Each row below holds a small network's activations on one input, seen along a few directions.
In each table, some parts of the input vary, and every possible input appears once, in random order.
Descriptions start from the smaller parts, as in this example, which fits no table here: line(4) and (point or ring(11) or (values(3) and ring(5))).
Shared parts are said once, and a part with two or three values counts as separate values.

Other details of the inputs shift rows strongly along two fixed directions, in all tables alike. That doesn't count.

A family of inputs:
R1: [-11 -20 -16  10 -13   6  16 -22  -6 -11 -15  -6  -1 -40]
R2: [ 15  -4  -2   9  10   0   7   8   1 -11  23  12   4  43]
R3: [ -6 -18 -10  11 -21  14   4  -8 -18 -22 -12   3  -2 -39]
R4: [ 14  -4   6  10  15   5  25  -8   5   4   6 -12  -6  43]
R5: [ -8 -11 -18   2  -7   8   6  -2  -9 -28  -9  13  -9 -43]
R6: [-10  24  18 -23  -1  -9 -43  31  27  38  -7   1   6 -16]
R7: [ -5 -18 -29   3  -5  10  -7 -14 -12 -22  -2  11   2 -39]
R8: [ 21   0  10  21  15   2   9  10   3 -13   7 -10  -4  38]
R9: [ -3 -24 -19  12 -13  12  -7 -16 -17 -19  -9  -3   2 -38]
R10: [ -8  20  15 -24   0 -10 -47  26  25  40   1  -1  10 -16]
R11: [-10  -1 -24  -7  -4   2  12 -27 -19 -12 -11  10 -16 -37]
R12: [-16  27  26 -27 -13 -12 -31   9   9  55 -13 -14  -3  -7]
R13: [  2 -19 -16  12  -9   9  -3 -13 -13 -22 -11  -8  -3 -43]
R14: [-12   8  26 -19 -22  -5 -44  26  14  45  -4  -6  14  -8]
R15: [-19  28  21 -37  -8 -19 -33  14  21  40  -5   2  14  -9]
R16: [-12  -7 -15  -1 -14   1  16 -20 -26 -15 -19  -6  -4 -36]
R17: [ 9  0 -1 10 20 -5 24 -3 12 -2 17  6  2 39]
R18: [ 15  -2  15  18   9   3  14  14   0 -14  10  -6  -6  39]
R19: [ 13   3   4  11  11   3  12  11   2 -14  20  14   1  40]
R20: [  7  14  -1  -1  19 -10  25  -2  -7  -7  13   6   0  43]
R21: [13  1 -3  2 25  2 25 -7 10  2 12  4 -6 41]
R22: [ 12   3  12   8   7  -8  19  -7  -3 -11   8  -9   3  45]
Description of these inputs: values(2) and (ring(5) or ring(6)).
The inputs of R5 and R18 match in every part but the values(2) part. If R19 is changed in the same way as R5 into R18, which row does it become?
Answer: R3
Which other rows does R17 become when the ring(5) part takes its other values? List them by row number.
Answer: R11, R15, R20, R21

A family of inputs:
R23: [-20  24   9 -31 -10 -14 -19  -2   6  30 -13   1  -2 -27]
R24: [ 13   6  15   7  10  -4 -19  24  12  11  19  -2  14  42]
R25: [-21   0  -8  -9 -17   0  10 -18 -14   9 -28  -9  -8 -50]
R26: [ 17 -18 -14  23   6  10   9  -2 -14 -30  15   5   0  17]
R27: [ -9   4  18 -16 -17   1 -45  25  16  36  -3  -1  10 -17]
R28: [ -1   1 -14   1   7  -2  39 -19 -15 -24   1  11  -7  10]
R29: [ 8 18 10 -4 24 -6  4 14 21 18 12  2 -4 37]
R30: [-10   4  25 -14 -19   1 -44  25  24  37  -4  -4  13 -17]
R31: [-19  14   7 -30 -10  -8 -20  -9   8  39 -19 -11   2 -29]
R32: [  3 -15 -18  17   5   4  47 -34 -22 -22  -4  -7  -9   9]
R33: [ 14   3  21   8   8  -5 -15  24  19   9  17  -6  15  40]
R34: [ -8 -17 -22   5 -18  13 -13  -3 -19 -24 -13   6  -4 -61]
R35: [ -3  20  15 -17  11 -14  11   4  10  24  13   5   7  48]
R36: [ 13   4   9  11  10  -1 -10  22   4  -6  13   0   5  28]
R37: [-10 -15  -4   2 -23  13 -16   3  -1 -11 -16   2  -2 -54]
R38: [ 9 -2 -9  6 21  1 19 -6  9 -3 12  5 -4 25]
R39: [ -7 -19 -16   5 -20  14 -12  -2 -14 -20 -14   6  -6 -55]
R40: [ 10  -7 -18  12  12   3  40 -32 -20 -32  -6  -5 -16   6]
R41: [ 16   2  16  14  11  -3  -3  22  11 -10  14  -5   6  36]
R42: [  5  -8 -23   8   9  -1  36 -37 -20 -32   4   6 -10   8]
The inputs of R29 and R38 match in every part but one. If R36 is changed in the same way as R29 into R38, which row does it become?
Answer: R24
Describe the family of inputs behind these rows.
Answer: values(2) and (point or line(4) or ring(5))

A family of inputs:
R43: [ 11  19  17   1  11  -7 -18  33   7   4  15   4   3  38]
R44: [ 21 -22 -18  26  18   7  14  -9  -1 -35  19   5   4  24]
R45: [-24  18   9 -25 -13 -12  -6   7   9  23 -15   4   6 -29]
R46: [ 11 -14  -9  30   9   2  43 -22 -23  -9   2 -22  -8  29]
R47: [11  2 21  5 10  5 -7 23 26 17 14 -2  2 37]
R48: [  9  -4  -9  11  10   6  41 -20 -18 -22   8   8 -17  30]
R49: [ 6 12 23  3  5 -7 -6 33 17  6 14  5 10 37]
R50: [-14   8  21 -24 -23  -8 -17  -5  -1  25 -23 -19  -1 -23]
R51: [ -7 -10  -8   7 -18  -1  12 -39 -20 -26 -22 -16  -7 -40]
R52: [  8  16  23   1   6  -6 -11  33   8   5  17   6   6  38]
R53: [ 19 -26  -7  43   4  11  24  -4 -20 -20   9 -19  -3  26]
R54: [-23  13   3 -29 -15 -10 -18  -4  -1  29  -6   7   9 -23]
R55: [ 16   8  36  13  -2  -7 -21  14  12   5   9 -21   8  41]
R56: [ -6  -4  23 -11 -27   1 -35  14   3  14 -16 -17   5 -26]
R57: [ 13  -1 -14  11  15   5  35 -21 -19 -23   7   6 -20  30]
R58: [ -1 -18 -24  14  -2   9   1  -4  -6 -35 -11   5  -3 -50]
R59: [-21  16   6 -24  -5 -10  -8   6  17  24 -15  -2   5 -32]
R60: [ 14 -22 -12  23   4   7  22  -6  -7 -35  20  13   8  28]
R61: [  2  12  12 -12  15 -12   5   2  21  25  14  -1  12  42]
R62: [  8   6  17  -1   3  -4 -18  22   7  12  24   8  14  43]
R63: [ -9   6   6 -13 -15   6 -36  17   4  21  -7   5  -4 -28]
R64: [-17   8  -3 -24  -2 -10 -21  -7  15  31  -9  -1   9 -28]
R65: [ 16 -20  -6  27   4  14  28  -3  -5 -32  13  10  -7  26]
R66: [ -3 -28 -14  20 -20  20   6  -8 -24 -24 -21 -11   3 -40]
R67: [  3  21   9 -15  13 -14  -6   3   3  22  16   3   6  46]
R68: [-11   3  -1 -16 -15  -2 -43  14   1  18   0   7  11 -26]
R69: [  2 -13 -27  11  -1   9  -3  -3 -15 -36  -9   6  -6 -49]
R70: [-12  15   1 -25  -2  -2 -19  -3   8  34 -14  -3 -10 -29]
R71: [  1 -26 -23  15  -5  18   1 -13  -4 -25 -11   4 -11 -47]
R72: [-19  25   3 -27  -7 -13 -18   7  -2  21 -14   3  -1 -28]
R73: [-16 -16 -26  -5 -14   1  22 -31 -15 -18 -10  12   3 -38]
R74: [ -6 -11 -35  -5   0   2   9 -33 -18 -18  -8   5  -4 -41]
R75: [ 24 -17 -21  23  18   8  10  -8 -10 -35  21   6   1  25]
R76: [-14 -13 -20  -2 -14   9  28 -28 -13 -15 -17   9 -12 -40]
R77: [ 10   0  15   2  10  -3 -13  20  24  14  21   1  17  39]
R78: [  3  14  25  -1   6  -5   9   8   1  29  -3 -21   7  46]
R79: [ 13  -1 -15  16  26  -4  38 -16  -4 -31   5   1  -8  22]
R80: [ -1  28  20 -12  11 -15   7  15   4  16  10   3   1  41]
R81: [-13   4   9 -11 -10  -1 -26  24  20  13  -9   1  10 -35]
R82: [ 16   4 -17  12  27  -4  34 -15 -13 -31   7   2 -12  23]
R83: [-19   8   7 -23  -8  -1  -8  -2  18  35 -16  -2  -3 -29]
R84: [-13   3  12 -13 -20   7 -30  18   5  22  -6   7  -1 -28]
R85: [  4 -21 -26  11  -5  19  -3 -12 -13 -25  -9   5 -14 -46]
R86: [ 7 16 16 -6 20 -6  4  3 22 28  6 -6 -7 39]
The inputs of R68 and R67 match in every part but one. If R69 is changed in the same way as R68 into R67, which row does it become?
Answer: R82
The inputs of R60 and R73 match in every part but one. If R71 is changed in the same way as R60 into R73, which row does it become?
Answer: R86
Describe the family of inputs behind these rows.
Answer: values(2) and (line(4) or (values(3) and ring(6)))
Which other rows does R49 become when the values(2) part takes its other values? List them by row number.
Answer: R45
Which other rows does R85 become when the ring(6) part takes its other values? List them by row number.
Answer: R47, R63, R65, R71, R84
